These are the activations of a small neural network, seen along a few directions. Each row is one input.
Each table varies a few parts of the input and shows all the possible inputs, shuffled.
A made-up example of a description, with smaller parts first: values(3) and (point or line(11) or (line(4) and ring(5))).
Shared parts are said once, and a part with two or three values counts as separate values.

Other details of the inputs vary at random and push rows far along two fixed directions, the same in every table; ignore that.

Rows:
x1: [-29  -8  11   6  22 -17  10   6  17   5  -6  12  10   8]
x2: [ -1  -6  -8  13   6   2  24 -13   4 -10  -8   2  27   2]
x3: [ -5  -7 -13   1  19  -2  19   1   7  -8 -15   5  18  -6]
x4: [ 24  27 -10 -13 -13   5 -10   4 -24  11   0  -4   5 -17]
x5: [-12 -21  -4  10  -4   4  24 -24  21  -6  14  -5  22  10]
x6: [ -5  -1  16  19  -1  -1 -14  12  -5   9   3   0  13   3]
x7: [ 16   9 -16 -39   0  -7 -10 -14 -17   1   6   8 -38   1]
x8: [ 10  31   0 -17   4 -10 -20  23 -10  19  -5  -4  -8 -26]
x9: [ 24  -7   6 -16 -36   9 -19 -23   3  -8  24 -24 -45   0]
x10: [ -5  21   5  10  17  -7   1  17 -30  13 -14  19  22   5]
x11: [-20  11  18  11  17 -12   0  34  11  10 -13   6  13   0]
x12: [ -9 -14  -7  20  10  11  -1  18  10  -7 -14   6  14   4]
x13: [-15   3   1   7  23 -12   8  14   9   7 -11   2  19 -10]
x14: [ 27   5  -6 -24 -35   8  -3 -27   6  -5  23 -29 -34 -10]
x15: [-26 -22  -4   3  -7   7  16   0  36 -15  15  -6   5  19]
x16: [ -1  32  17  21   3   0  -3  36  -9  17 -12  -6  28 -19]
x17: [ 13  27   2 -11  -6 -12 -15  -1 -18  18   6  -8  -3 -18]
x18: [ -4  -3   0   7  22  -4 -11   9  -5   2 -19  17   4  -4]
x19: [ 18   9  -9 -19  -5  -3 -33 -21 -37  15   7   9 -16  -7]
x20: [-18  -8  13  14  -4  -2  13  -2  14   2   9  -1  17  16]
x21: [ 19  14  10 -20 -36   2 -12  -8   1   1  19 -24 -39  -2]
x22: [-13   8   0  -2  22 -15   1   6   4  11  -8   8  11 -13]
x23: [ 22   4  -4  -7 -16   9 -23  -7 -19   5   5  -1 -11  -2]
x24: [ -3  -1  14  18  14  -5  25   4  -7  -8 -16  13   9  10]
x25: [ 10  12   4 -27 -20 -13 -17 -21 -12  12  21 -10 -29   0]
x26: [-21 -36  -4  12   2   5   6  -7  29 -11   9   0   1  16]
x27: [ -1 -16 -25 -25 -20  11   5 -23  24 -12  28 -15 -14   1]
x28: [-18 -27   9  13  14  -1   3   2  24  -7  -1   5   3  10]
x29: [  9  13 -12 -31  -8 -12 -17 -35 -22  20  22  -2 -13 -11]
x30: [-10  -6  28  27  13 -14  -2   7  -3   4  -9   9   8  -1]
x31: [  1   3  21  30  17  -6  -1  16 -14   2 -26  15  17  -7]
x32: [-10  17  12  20   5   3 -26  55  -1   9 -10  -1  15  -9]
x33: [ 15   9  -6 -13   6  -4 -28  10 -19   7 -11   4 -19 -13]
x34: [ -5 -21 -17  -2  10   7  27 -14  22 -17  -6   4  12   3]
x35: [ 22   2 -36 -40 -28  17  -7 -17   2 -11  20 -14 -25 -10]
x36: [-19 -14 -11   8   6   3  18   2  26  -4   2  -4  17   1]
x37: [-12 -13 -14   1  23  -3  23 -12  13 -10 -12  13  19  -1]
x38: [ -4 -13   6  28  10   4   5  -2  -1  -7 -13   8  21   9]
x39: [  5 -17  -3 -17  -9 -10  16 -49   7  -5  19  -5 -19  -3]
x40: [ 11  14  13  -2  -7 -11 -31   3 -21  15   6  -3 -14  -7]
x41: [ 13  30  -9 -14  -3   3 -16  37 -21   9  -8   1 -15  -7]
x42: [  6 -22 -19 -29  -1   1  14 -28   6 -16  10   2 -30  16]
x43: [ -4 -10   4  17  -2  17  28   1   7 -16  -3   1  11  20]
x44: [ -7   7  -7  11   3  15  10  37   6 -12 -10   3  14   9]
x45: [ 10   9  12 -27 -16 -19 -11 -24 -13  11  16  -5 -37  -5]
x46: [-13 -32  11  21  -7  10  11 -17  21 -13  11  -5   5  17]
x47: [  0  29  -9  11  12   3  -3  46  -9   9 -25   3  27 -21]
x48: [ 12   4  -4  -9  -6   1   6 -12 -14  -5   4   2 -11  12]
x49: [ 13  -5 -10 -13 -17  10  10 -18  -8  -8  14  -1 -12  17]
x50: [ 24  34   4  -9   1 -11  -8   7 -32  12 -14   3  -2 -28]
x51: [ 18  19   0  -9   5   0 -32  25 -19  10 -15   4 -15 -17]
x52: [-20 -39   2   8  14  -6   7 -15  24 -10   3   5  -2  15]
x53: [  3 -17   4  18 -11  21  36  -6  21 -30  -1 -10  -1  23]
x54: [  6  25  16 -10 -19  -3 -17  12 -12  15   9 -12 -14  -7]
x55: [-10 -33 -16  12  -4  22   9  -4  26 -25   2   0   8  15]
x56: [ -6 -22  -2 -16   7 -10 -14 -25   7   1  13   6 -25   4]
x57: [  5 -28   4  26 -12  23  18 -13  23 -28  -4 -10   2  15]
x58: [ 23  24   8   3 -12  11 -29  20 -27  10  -8  -5  -8 -15]
x59: [  8  33   6  20   3   9   2  36 -17   8 -22  -2  32 -19]
x60: [-27 -20   6   4   7 -11  15 -30   9   4  13   9  14  21]
x61: [  6 -15 -26 -24  -5   1  12 -54  -9  -4  17   4   0   4]
x62: [  0  18   5   5  17   0   3  39  -7   1 -22  11   6   0]
x63: [-13   8  18  19  17 -14 -22  12 -21  22  -5  14  21  -2]
x64: [-23  11  11  14   9  -6  -1  39  11  11  -9   2  15   1]
x65: [-26 -28   2  -1  12 -11  20 -14  28  -7   5   2  -1  17]
x66: [ 25   8  -7  -3 -23  16  11  -8   4 -14   0 -18  -7  -9]
Each input here is: ring(6) and (line(5) or line(6)).
Changing only the ring(6) part turns x43 into x54. The same change can be made to x48. Which row results?
Answer: x25
Changing only the ring(6) part turns x37 into x7. The same change can be made to x4. Which row results?
Answer: x49
A walk changes only the ring(6) part. It starts at x36 and steps to x64. List the rest of the walk in order.
Answer: x26, x12, x41, x47
Which other rows does x55 become when the ring(6) part takes its other values? List them by row number.
Answer: x15, x27, x32, x35, x44
A walk changes only the line(6) part. It starts at x19 and steps to x31. List the rest of the walk in order.
Answer: x38, x23, x58, x57

Rows:
x67: [ 32  19 -11 -28 -26   6 -14 -13 -20   3  11 -13 -27 -12]
x68: [  1  11 -11 -22   7 -12  -7  -4 -10  11   2   5  -7 -11]
x69: [-21 -41  -2   1   3  -6  27 -50  25 -11  19   3   4  21]
x70: [-14 -44   1  13  -1   6  28 -41  24 -20  12   2   5  25]
x71: [ -9 -51  -6  -3  -6   3  22 -61  21 -21  22   2 -13  28]
x72: [ -5  22  15  32  22  -3   2  37 -15  10 -29  13  36  -8]
x73: [ 19  14  -6 -12 -13   4  -6  -6 -15   3   3  -6  -9  -8]
x74: [ 11   4   4  -1 -18   6   0  -7  -3  -2   8 -11  -8   0]
x75: [  6   8   2   2   8  -5  -6   0 -18   6  -9   9   3  -4]
x76: [-13  15   9  15  23 -14   5  15 -10  14 -16  12  30  -8]
x77: [ 20  14  -3 -27 -26   2 -25  -4 -11   7  18 -15 -36  -8]
x78: [  2  -7   4   4  -9   2   2 -14   1  -2   8  -4  -2   4]
x79: [-11   5   4  18   9   5   6  31  11  -2 -13   0  19   0]
x80: [-25   4  26  45  25  -3   6  45   8   4 -26  11  39   3]
x81: [10 15 -8 -3 -4  8  1 17 -4 -2 -7 -4  3 -9]
x82: [ 12  10   3 -10 -20   5 -13   5  -1   2   9 -13 -20  -5]
x83: [-14 -34  -6  20   6  10  36 -27  23 -21   0   4  24  19]
x84: [ 16  16 -13 -18 -10   5  -9   6 -11   2   1  -5 -12 -10]
x85: [-33 -38   4  13  14  -7  26 -24  34 -10   9   6  15  21]
x86: [  9   8  -8 -18  -9   2 -15   6  -3   3   6  -6 -19  -7]
x87: [  6  19  -6 -32  -1 -15 -25   3 -13  19   8  -1 -24 -15]
x88: [ -9   6   4  19   6   8   9  33  13  -5 -13  -2  19  -1]
x89: [-15  14  15  26  28  -8  -7  48  -4  10 -28  14  26  -5]
x90: [ -9   2   0  16  18   1   9  21   1  -2 -18  10  22  -1]
x91: [  0  -5   6  -6  -1  -6 -14  -5  -3   4   5   1 -17   3]
x92: [  8   6  -6 -17  -5   0 -16   5  -6   4   4  -2 -20  -5]
x93: [ -6 -40  -9 -11 -17   8  14 -43  28 -19  25  -9 -20  20]
x94: [-10   7  18  34   7   2  10  24   2   1 -14   1  31   2]
x95: [ 21  23 -13 -25 -10   1 -21   7 -20   9   2  -4 -19 -17]
x96: [ 18  17 -11 -26  -1  -6 -23   0 -24  10  -1   4 -23 -13]
Changing only one part turns x78 into x93. The same change can be made to x69. Which row results?
Answer: x85
Describe the family of inputs behind these rows.
Answer: ring(5) and (point or line(5))
Which other rows does x73 become when the line(5) part takes its other values? List them by row number.
Answer: x67, x72, x75, x83
Which other rows does x71 become when the ring(5) part takes its other values? List them by row number.
Answer: x75, x89, x91, x96
Which other rows agree with x68 in the ring(5) part? List them by row number.
Answer: x81, x84, x90, x95, x96

Rows:
x97: [ 15  22  19  -7  -9 -10 -34   8 -22  19   8  -6 -23 -10]
x98: [ -1   7   5  17   4   2   8   7   2   1 -10  -3  23 -12]
x99: [ -1 -23 -16  -9  -3   5  27 -30  21 -16   8  -7  -2   1]
x100: [ 27  22   1 -13 -10   2 -22  14 -23   5  -8  -4 -22 -20]
x101: [ -2  10  13  28   4   6   5  20 -11   2 -13   4  24   6]
x102: [ 13 -17  -6   0 -12  10   5 -28   6 -13   7  -8 -12   2]
x103: [-27 -31   3   7   7  -6  30 -25  33 -11  11   0   8  18]
x104: [  6 -13  -1 -28 -23  -8  -7 -46   7   3  33 -11 -31   4]
x105: [ 10  11   1   2  -6   6  -2  10 -15  -1  -5   4  -4   4]
x106: [-17   8  19  13  17 -12   3  28   6   6 -15   6  10   3]
x107: [ -1   1  -6  -7  29 -19  -8 -15 -26  14 -11  25   9  -7]
x108: [-25  -1   9  35  17   4   6  30  14   5 -14   7  45   0]
x109: [-17 -22 -16  -3   4   3  13  -9  24 -10   9  -1   9   8]
x110: [ -5   7  21  10   5  -8 -11  20  -6   7  -7   4  -5  -1]
x111: [-10 -31 -19 -14   0   9  11 -17  26 -15  10   0 -12  15]
x112: [ 26  24 -10 -27  -8  -1 -16   5 -14   4  -4  -7 -27 -18]
x113: [  3   2  -1   5  -4   4 -22  11  -6   4   1  -3  -2  -2]
x114: [ -9  17   2  15  10  -1  17  23  -4   4 -12   4  28   0]
x115: [ -2 -26 -12  -8  -7   9  -3 -13  13 -14  10   0 -14  12]
x116: [-6  8  4 13 -1  4 12  2 -4  0 -2  1 24  3]
x117: [ 22  27  -9 -30 -11   1 -13   6 -23   6   3  -3 -26  -6]
Describe the family of inputs behind these rows.
Answer: point or (values(4) and ring(5))
Which other rows does x100 become when the values(4) part takes its other values? List them by row number.
Answer: x105, x110, x115
Which other rows does x109 become when the values(4) part takes its other values? List them by row number.
Answer: x99, x103, x114
